Read these off the grid that follows. Counting starts at 1.
1) Read off the entry at row 1, column 3.
2) Read off the entry at row 3, column 1.
3) Read off the entry at row 2, column 2.
4) Read off the entry in row 2 and column 3.
5) Read off the entry just left of the smallest entry.
6) Read off the entry in the bottom-left corner.
[[131 134 111 141 113 129 116 133 132 123]
 [142 110 116 131 114 143 113 140 110 144]
 [108 131 140 111 140 109 139 108 132 111]
 [101 136 147 106 148 101 147 100 138 104]
 [110 152 146 125 149 110 151 112 153 108]
 [144 119 108 142 108 144 108 145 117 141]
 [118 153 120 141 125 115 130 123 151 107]
 [114 119 135 109 133 115 132 112 120 119]
 [120 114 138 109 135 122 132 117 116 128]
 [103 134 145 107 146 103 145 103 136 106]]
1) 111
2) 108
3) 110
4) 116
5) 147
6) 103

[[143 122 136 145 117 109 127 131]
 [124 134 150 129 136 139 146 120]
 [128 118 112 122 120 133 113 115]
 [134 113 105 116 120 136 117 118]
 [138 118 103 115 123 123 106 147]
 [126 136 148 140 127 117 138 129]
 [149 117 113 143 112 107 112 155]
 [119 125 121 111 133 135 118 116]
 [117 133 122 120 134 146 140 108]
 [129 115 105 118 116 137 125 117]
 [121 136 138 130 138 132 135 128]
 [148 118 112 143 114 106 111 154]
 [148 121 116 141 120 107 118 154]
 [140 121 146 147 115 111 139 130]]
Indices start at 1.
Which number is the top-right entry?
Answer: 131
Which number is the entry in row 1 and column 2?
Answer: 122
The bottom-left entry is 140
The top-left entry: 143
The entry just left of the smallest entry -> 118
The entry at row 3, column 2: 118
The entry in row 1 and column 3: 136
Which number is the entry at row 2, column 1?
Answer: 124
Which number is the bottom entry of the column that holds the largest entry?
Answer: 130
The entry just left of the largest entry is 112
Which number is the entry directly above the largest entry?
Answer: 129
The entry at row 3, column 3 -> 112
Which number is the entry at row 3, column 1?
Answer: 128
The largest entry: 155
The entry at row 2, column 2 is 134
The entry just right of the smallest entry is 115

Read these off the row that follows.
1) Give the entry just left of the smallest entry.
2) Give the entry just left of 154.
3) Give the largest entry.
4) Give the entry just left of 146.
5) Give the entry just right of 128.
[152 113 148 112 138 120 123 146 155 133 108 140 137 128 154]
1) 133
2) 128
3) 155
4) 123
5) 154

A =
[[123 137 141 136 146 138 120 147]
 [120 112 141 139 115 140 144 120]
 [149 112 148 113 120 145 143 123]
 [115 128 118 146 129 116 128 133]
 [151 128 133 104 129 141 132 117]
 [138 147 116 112 153 114 104 150]
 [121 144 127 141 145 116 110 133]
 [127 102 145 117 125 147 136 104]
 [150 138 119 103 153 115 101 141]
 [139 127 133 123 137 138 133 146]
 [146 117 137 101 126 142 113 100]]
The bottom-left entry?
Answer: 146
The entry directly above 151 -> 115
The fourth entry from the end, reading row by row?
Answer: 126
The entry directly below 110?
Answer: 136
The smallest entry in the last column?
Answer: 100
The entry in the top-left corner?
Answer: 123
The fourth entry, reading row by row?
Answer: 136
The 3rd entry on the main diagonal?
Answer: 148
The 3rd entry, reading row by row?
Answer: 141
The largest entry in the first row -> 147
The second entry, reading row by row is 137
The largest entry in the first column?
Answer: 151
The smallest entry in the first row: 120
The entry directly above the smallest entry?
Answer: 146
The entry directly below 148 -> 118
The entry directly below 151?
Answer: 138
The 5th entry, reading row by row?
Answer: 146
The third entry on the diagonal from the top-right corner: 145

[132 121 143 148 139 147 128 152 106 130 119 128]
The second entry from the right: 119
The 3rd entry from the end: 130
The last entry?
A: 128
The second entry from the left?
A: 121

W =
[[111 132 134 136 123 120 104 139 145 136 131 105 106 109]
 [130 142 116 109 109 142 116 123 127 111 137 116 120 136]]
Counting starts at 1.
The entry at row 1, column 3 -> 134
Give the entry just right of 104.
Answer: 139
Give the entry at row 1, column 2.
Answer: 132
The entry just left of 127 -> 123
The entry just right of the largest entry -> 136
Give the entry just left of 137.
Answer: 111
Give the entry in the bottom-right corner.
Answer: 136
Give the entry just left of 104.
Answer: 120
Give the entry in row 1 and column 1.
Answer: 111

[[117 139 118 109 119 141 125 140 115 122 119 122]
 [140 126 135 138 128 125 131 124 136 123 118 120]
 [129 109 137 143 139 108 130 109 133 131 137 129]
 [117 114 147 144 148 117 146 112 113 107 115 108]
 [135 140 150 141 137 141 149 137 125 109 104 107]]
Counting starts at 1.
The entry in the bottom-left corner: 135
The entry in the top-left corner is 117
The entry in the bottom-right corner: 107
What is the entry in row 2 and column 1?
A: 140
The entry just left of the largest entry: 140
What is the entry in the top-right corner?
A: 122
The entry just right of 148 is 117
The top entry of the column that holds the largest entry is 118
The entry in row 2 and column 3 -> 135
What is the entry directly above the smallest entry?
A: 115
The entry directly above 126: 139
What is the bottom entry of the column that holds the largest entry?
A: 150
What is the entry at row 2, column 2?
A: 126
What is the smallest entry?
A: 104
What is the entry in row 3 and column 1?
A: 129

Read these off the row that follows.
1) Which number is the last entry?
2) Which number is the second entry from the right?
3) Which number is the second entry from the left?
[105 137 120 158 148]
1) 148
2) 158
3) 137

Read these off the array that follows.
1) What is the second entry on the diagonal from the top-right corner?
2) What is the largest entry in the first column?
3) What is the entry just right of 146?
4) What is the entry in the top-right corner?
5) What is the bottom-left entry?
6) What is the largest entry in the last column?
7) What is the entry in the bottom-right corner?
8) What is the 3rd-last entry, reading row by row?
[[150 122 111 120 149 150 111]
 [139 118 132 120 137 141 132]
 [116 146 123 144 113 115 122]
 [123 142 134 143 119 124 133]
 [116 116 140 119 113 118 140]
 [116 117 147 123 115 118 147]
 [129 124 118 124 129 130 118]
 [152 121 111 117 152 152 112]
 [120 117 145 122 118 122 145]
 [116 113 133 115 117 117 133]]
1) 141
2) 152
3) 123
4) 111
5) 116
6) 147
7) 133
8) 117
